These are the activations of a small neural network, seen along a few directions. Each row is one input.
Each table varies a few parts of the input and shows all the possible inputs, shuffled.
A made-up example of a description, with smaller parts first: values(2) and (point or ring(9) or (ring(5) and line(6))).
Shared parts are said once, and a part with two or three values counts as separate values.
In the rows, zero is written as 128.

Other details of the inputs vary at random and push rows far along three fixed directions, the same in every table; ignore that.

Table:
row 1: [108 166  72 132  14 130 122 139 156 135  69 136]
row 2: [113 163 103 138  44 129 118 126 156 140  76 139]
row 3: [ 78 146 172 127 109 100  94 153 124 145 200 103]
row 4: [144 127 182 140 119 184 108 119 170 150 113 114]
row 5: [164 103 107 127 205 117 173 152 102 122 153 121]
row 6: [116 123 128 134 186  87 144 144 113 106 197 125]
row 7: [162 101 179  84 157 212 103  93 140 131  91 122]
row 8: [148 123 169 121 125 177 108 135 172 145 125 130]
row 9: [166 104 159  72 117 211 106 110 134 151  69 121]
row 10: [121 122 157 146 154 132 114 128 151 137 175 128]
row 11: [115 109 134 149 164  72 153 142 114 135 206 145]
row 12: [170 132 177 115 131 209 109 125 164 139  68 101]
row 13: [174 122  66 154 139 117 164 114 135 121  88 150]
row 14: [102 137 173 159 111 110 105 116 145 147 170 125]
row 15: [153 126  46 141 114 116 184 140 127 115  88 145]
row 16: [149 118  57 151 161 102 189 134 120 105 125 147]
row 17: [179 118 163 112 105 201 111 138 166 177  72 131]
row 18: [147 130  64 144 181 107 176 132 110  99 114 125]
row 19: [ 57 176  80 153  16  57 119 138 131 135 138 141]
row 20: [ 79 135 175 145 100 115 106 144 139 160 198 113]
row 21: [ 98 146  89  96  42 131 119 108 116 119  74 130]
row 22: [110 177  80 145  24 131 107 117 163 139  52 138]
row 23: [170 123  76 120 151 116 172 144 115 116  88 140]
row 24: [ 83 144 167 127 114 106 115 150 128 132 179 106]
row 25: [146 104  68 123 150 129 151 105 101  96  80 140]
row 26: [102  96 164 112 144 118 108 129  98 138 173 122]
row 27: [ 95 147 161 125 110  99 100 149 123 149 174 114]
row 28: [180 112 179 111 142 196 112 132 177 154  97 139]
row 29: [168 125  72 143 173 101 168 122 112 103 106 135]
row 30: [161  99 195  85 144 203 105 128 125 136  97 130]
row 31: [ 31 156  69 133  25  47 116 124  87 106 134 132]
row 32: [ 58 186  74 148  51  49 128 132 114 112 129 127]
row 33: [158 112 113 138 216 105 163 129 112 114 149 132]
row 34: [103 140 157 118 116 115 111 151 133 130 166 114]
row 35: [143 139 180 113 137 170  93 129 160 143 106 114]
row 36: [170 102 113 119 204 102 168 150 111 116 151 139]
row 37: [128 109 129 165 182  91 145 123 125 121 202 133]
row 38: [ 84 143 161 155 117 120 108 127 148 140 173 117]
row 39: [114 159  86 134  32 138 114 140 151 150  83 129]
row 40: [ 90 130 185 133 121 131  90 102 103 118 162 119]
row 41: [139 110  54 116 131 115 160 115  96  91  77 147]
row 42: [152 101  72 130 144 126 153  97  97  94  80 138]
row 43: [165 108 115 131 220 127 155 135 121 108 150 125]
row 44: [156  93 129 124 212 142 146 110  88  99 138 140]
row 45: [139 108 188  98 137 186  96  86 132 130 118 117]
row 46: [146 134 185 104 135 166  99 138 158 140 114 119]
row 47: [133 155  95 145  73 142 124 117 156 140  63 138]
row 48: [154 114  70 118 152 130 163 117  85  89  83 151]
row 49: [108 125 133 139 188  86 153 143 110 108 196 118]
row 50: [ 87 147 193 144 128 101  95 123 131 138 187 108]
row 51: [167 110 171  87 115 215  98 126 123 149  64 125]
row 52: [112  96 138 110 192  99 144 107  89 103 195 135]
row 53: [ 91 133 176 139 104 104  95 143 139 167 197 127]
row 54: [169 131  54 125 133 114 170 144 107 126  75 136]
row 55: [ 84 147 184 143 128 107  92 129 134 129 194 101]
Each input here is: line(5) and (values(3) or (values(2) and line(4))).
The inputs of row 47 and row 2 match in every part but the line(5) part. If row 7 is changed in the same way as row 47 into row 2, which row does it become?
> row 52
The inputs of row 19 and row 53 match in every part but the line(5) part. If row 30 is changed in the same way as row 19 into row 53, which row does it become?
> row 51
List by row number the other rows that have the line(5) part in common with row 12.
> row 4, row 13, row 14, row 29, row 37, row 40, row 42, row 45, row 50, row 55
Which other rows does row 38 become when the line(4) part takes its other values? List them by row number.
> row 10, row 22, row 47
Which other rows does row 29 become when the line(5) part takes its other values? List them by row number.
> row 27, row 35, row 36, row 46

Table:
row 56: [ 50 174 201 115  60 126  67 115 127 118 162  93]
row 57: [ 52 176  64 187  94  28 139 133 125 123 202 125]
row 58: [112 125 176 117  85 178  72 101 144 148 111 125]
row 59: [139 104  87 166 167  92 175 115 107 118 156 135]
row 60: [162 129  70  94  80 142 139 159  88 159  49 146]
row 61: [ 82 184 177 146  67 110  71 137 177 152 170 112]
row 62: [177 134 100 137 109 151 157 116 141 121  65 139]
row 63: [131  78 193  59 176 175 127 155 130 131 180 117]
row 64: [139  94 202 146 185 160 132 117 140 150 184 119]
row 65: [119 107 215 111 200 153 108 131 112 111 168 105]
row 66: [ 73 179 191 159  79 126  81 156 174 145 152 108]
row 67: [124 148  70 121  86 156 142 109 113  96  50 114]
row 68: [116 113  82 129 177  90 155 109  83  91 153 120]
row 69: [124 139  75 177 156  91 164 139 133 121 167 128]
row 70: [192 115 131 115 168 122 152 192 123 165 140 127]
row 71: [191  72 129 137 216 138 155 112 130 136 143 132]
row 72: [151 104  69 122 147  99 185 181 141 117 156 146]
row 73: [ 96 153  77 127  73 128 125 109 108  99  81 108]
row 74: [ 61 162 199 129  52 130  65 110 130 134 165 126]
row 75: [188 112 132 131 231 139 167 136 162 134 142 141]
row 76: [ 55 172 187  97  69 134  72 106 138 131 131 103]
row 77: [162 112 134 120 115 204 123 104 135 131  63 138]
row 78: [160 136 130  93  86 198 110  97 154 138  23 150]
row 79: [ 67 164 196 138  50  99  67 114 154 153 172 113]
row 80: [141 102 208 121 193 136 126 113 151 152 175 131]
row 81: [104 150  88 141  69 121 120 120 109 104  68 146]
row 82: [158 106  67 152 157 106 173 109 117 122 116 140]
row 83: [166 126 131 104  89 194  94 114 146 130  15 142]
row 84: [197 113  93 101 113 138 158 166 112 166  59 136]
row 85: [139  70 196  92 163 156 137 162 153 153 190 133]
row 86: [ 51 155  79 155  87  21 120 106  79  99 193 151]
row 87: [178 153 127 126 103 190 108 146 191 146  25 128]
row 88: [160 111  79 148 163  89 165 127 115 111 102 146]
row 89: [ 63 191  77 186  89  25 147 142 122 108 200 130]
row 90: [119 156  78  87  71 114 135 161  80 145  76 113]
row 91: [126  99  84 151 170  98 157 107  85 105 160 147]
row 92: [135  80 192 122 190 148  95 106 121 141 186 130]
row 93: [148  60 192  73 178 182 125 156 133 145 183 148]
row 94: [142 117  76 118 175 102 154 123  89  83  95 128]
row 95: [150 154  60 150  97 134 136 129 164 134  75 128]
row 96: [119 109  79 127 176  87 148 108  84  92 152 119]
row 97: [119 133  90 119 158  78 145 112  85  84 149 126]
row 98: [143 120 193 154 190 165 128 143 164 151 190 114]
row 99: [150 142 157 131  73 182 110 128 166 141  39 124]
The inputs of row 78 and row 75 match in every part but one. If row 91 is changed in the same way as row 78 into row 75, which row does it become?
> row 69
What is each input in this table made of?
> line(4) and (values(2) or ring(9))
Which other rows does row 90 become when the values(2) part takes its other values? List them by row number.
> row 63
Which other rows does row 70 become when the values(2) part takes its other values? List them by row number.
> row 72
A walk changes only the line(4) part. It starts at row 97 and steps to row 86. List the rest of the walk in order.
> row 79, row 61
Which other rows does row 65 become when the ring(9) part takes its other values? List them by row number.
> row 56, row 67, row 68, row 73, row 76, row 94, row 96, row 97
